Each row below holds a small network's activations on one input, seen along a few directions.
Each table varies a few parts of the input and shows all the possible inputs, shuffled.
Descriptions start from the smaller parts, as in this example, which fits no table here: values(2) and (point or ring(9) or (line(6) and ring(8))).
Shared parts are said once, and a part with two or three values counts as separate values.

Other details of the inputs shift rows strongly along two fixed directions, in all tables alike. That doesn't count.

A family of inputs:
x1: [ 12 -12 -49  -3 -23   0  28   2 -33 -33  -6]
x2: [-4  6  5 -8 -8  2 10 -3 -4 15 -7]
x3: [  3   4  -5  -2  -7   4  14  -3 -10  10  -8]
x4: [ 3  1 17 -3  2  0 -6 -7 13 -5  9]
x5: [ 5  1 14 -1  2  2 -2 -7 15 -7  8]
x6: [ 4 -2  8  5 -3 -1  1  2 -1 -4 -2]
x7: [-1 -3  4 -2  3  4 -8 -2  9 -2 12]
x8: [-4  9  6 -7 -6  4  8  1 -1 18 -5]
x9: [ 16 -32 -97  11 -15  -1  18   1 -51 -72   3]
x10: [-1  4 13  4 -4 -3  2  4  2  0  1]
x11: [11 -2  5  4  5  1 -3 -8  6 -9  5]
x12: [-2 -1 18 -3  2  3  3  6  9  4 -1]
x13: [-2 -4 15 -5 -2  2  3  6  2 -2  0]
x14: [-7  2  2  6 -4  7 -6 -8  3 -6 10]
x15: [10 -6  5 -1  6  6  2 -5  1 -9  8]
x16: [ 29 -33 -92  -1 -22 -13  30  17 -60 -85  -3]
x17: [ 0  6 -5 -2 -7  0 12 -1 -6 12 -7]
x18: [ 3 -4 13 -8  4  3 -2 -3  9 -3 11]
x19: [  2   6  -2  -3  -7   6  11  -1 -11  12  -6]
x20: [ 2 -5 10  4 -3  1  5  3  3 -2  0]
x21: [-9  4  8  2 -6  9 -7 -8  6 -6 10]
x22: [ 4 -4 12 -6  5  4  1 -2 11 -4 10]
x23: [ 29 -17 -79  10  33 -42 -19  24 -11   2 -29]
x24: [  8   9 -21   1  49 -43 -37  25  26  53 -29]
x25: [ 17  -5 -30   8  47 -36 -34  20  20  45 -30]
x26: [-10   3  -2   7  -1  10  -8  -9  -4  -4   6]
x27: [-17   4   4   4  -3  11   1 -10  -5  -4   3]
x28: [ 11  -7 -28   1  43 -38 -36  21  22  42 -28]
x29: [ 5 -5 -1  2  3  6 -6 -5  1 -6 11]
x30: [ -3  -1  -4   7  -5   9  -5  -9  -5 -13   8]
x31: [-9  1  6  0 -8  7 -9 -8  2 -9 11]
x32: [ 1 -4  3  1  3  5 -5 -4  7 -3 12]
x33: [ 9  0  5  3 15 -6 -9 -3 15  6  2]
x34: [-22  10  14   1   5   8  -9  -8   8  12   0]
x35: [-1 -2 18 -1 -2  1  0  4  9  2  0]
x36: [-2 -4  6 -5 -3  5 -6 -4  4 -7 15]
x37: [-3 -1 17 -2 -7 -2 -1  2  3 -2  1]
x38: [ -8  11  44  -1 -36  26  28  -7 -15 -34  21]
x39: [ 3 -3 13  2  2  4  5  4  1  0 -2]
x40: [-5  8  9 -9 -9  4  7  0 -5 18 -5]
x41: [ 1 -2 10  4 -5 -2  4  2  2 -3  0]
x42: [ -5   5 -29   8  48 -25 -39   5  16  47 -26]
x43: [ -4   8   5  -8 -11   2   8  -2  -5  12  -6]
x44: [  3   5  -8  -1  -8   1  11  -2 -11   9  -9]
x45: [ 0  5 -2 -2 -7  3 15 -3 -5 12 -7]
x46: [ 7 -5  8 -2  7  3  3 -3  9 -3  8]
x47: [-1  8 12  1 -1 -4  5  6  0  0  1]
x48: [-25   9  37   1 -34  35  14 -20  -7 -29  27]
x49: [-5  8 23  0 -3 -3 -2  4  9  6  0]
x50: [ 1 -4 12  1  1  4  8  5  2 -1 -1]
x51: [-21   6  10  -1  -1   8  -7  -9  -1   2   3]
x52: [-3  2 19  0 -3 -1 -1  2  9  3  0]
x53: [-1  7  0 -3 -6  3 11  1 -5 17 -5]
x54: [-3  7  2 -6 -7  3 12 -2 -1 14 -7]
x55: [-5  5 20 -3 -8 -3 -1  4  2 -2  2]
x56: [-16   4   5   1  -3   7 -11  -8   1  -2   9]
Description of these inputs: line(4) and (values(3) or line(5) or line(6)).
Question: The inputs of x27 and x34 match in every part but the line(4) part. If x20 is changed in the same way as x27 into x34, which row does it become?
Answer: x35
Question: The inputs of x2 and x54 match in every part but the line(4) part. If x13 is changed in the same way as x2 into x54, which row does it become?
Answer: x12
Question: Change only the line(4) part in x30. List by row number the other rows that result.
Answer: x14, x21, x31
Question: Change only the line(6) part in x18. List by row number the other rows that result.
Answer: x4, x31, x36, x51, x56

A family of inputs:
x57: [ 37  -9 -82   9   9 -42   8  33 -27   4 -36]
x58: [   7  -21   -5    6  -87   57   91  -17  -82 -101   19]
x59: [ -7   6  57   4  44 -20 -44  12  59  44   0]
x60: [ 23 -19 -87 -19   9 -36   8  35 -30  15 -35]
x61: [  1 -18 -84  15  34 -29 -29  16 -12  -6 -20]
x62: [-38  29  81  -4 -23  48  -4 -41  21  15  42]
x63: [-22  41  90 -16 -22  22  34 -10  10  39   1]
x64: [  8   9  55  -3  47 -10 -45  -7  61  55  14]
x65: [   0  -14   -9  -13 -101   56   96  -30  -67  -87   21]
x66: [ 29 -28 -65   7  35 -48 -32  28   3 -24 -18]
x67: [-34  32  38   7  28 -14 -54  -2  36  58  -9]
x68: [ 40 -35 -69   7  48 -31 -26  17   9 -20 -10]
x69: [-43  25  80   0 -19  48  -4 -33  20   7  32]
Question: What do these inputs look like to the network?
Answer: values(5) or (values(2) and line(4))
Question: Change only the line(4) part in x67. List by row number the other rows that result.
Answer: x61, x62, x69
Question: Change only the values(2) part in x64. List by row number the other rows that result.
Answer: x62

A family of inputs:
x70: [-10  22  56   0  29  -7 -28  -1  45  65  -7]
x71: [ 9 -6 -1 -6 -1 -2  4  3  1 -7  4]
x72: [ -4  -5  -4   1   1   1  -4   0  -2 -10   2]
x73: [  0  -2  -2   5   0  -1   0   3  -2 -10   0]
x74: [ 27 -20 -89  10  42 -38 -24  18  -9   7 -29]
x75: [-17  33  57  -7  20 -12 -21   6  37  82 -18]
x76: [ 3 -5 -7 -4  1  4  0 -5  0 -4  7]
x77: [ 5 -4 -4  2  1  3  3 -5 -1 -5  2]
x78: [-3 -1 -4  4  2  2 -2 -2 -3 -9  2]
x79: [ -2  -5  -1   2  -1  -2  -2   5  -1 -10   0]
x80: [-6  0 -8  3 -1  2 -5 -4 -3 -8  5]
x81: [-1  0 -8  3 -1  4 -3 -6 -4 -5  5]
x82: [ -1  -3  -1  -2  -3  -5  -3   6  -1 -11   1]
x83: [ 8 -8 -1 -2  1  1  5  2  1 -6  2]
x84: [-8 -3 -7  0 -2  1 -7 -3 -2 -8  5]
x85: [ 2 -2 -8  0 -1  4  0 -7 -1 -4  5]
x86: [ 4 -3 -2  6  0  0  2  1 -3 -7  0]
x87: [-20  12  63  -7 -64  46  54 -17 -25 -34  24]
x88: [ 5 -6 -4 -3  3  4  3 -3  0 -6  4]
x89: [ -4   6 -11  -4 -10   4  11  -2 -11   9  -7]
x90: [ 8 -3 -2 -2 -2 -3  4  1  0 -7  2]
x91: [  1   0  -2   1  -2  -4  -1   5  -2 -10   1]
x92: [ -2   3  -8  -2  -8   2  14   1 -12   7 -10]
x93: [ 5  0 -2  2 -3 -3  1  2 -3 -8  1]
Question: What do these inputs look like to the network?
Answer: line(4) and (point or line(5))
Question: The inputs of x82 and x79 match in every part but the line(4) part. If x71 is changed in the same way as x82 into x79, which row does it become?
Answer: x83
Question: Change only the line(5) part in x74. List by row number the other rows that result.
Answer: x72, x77, x78, x88
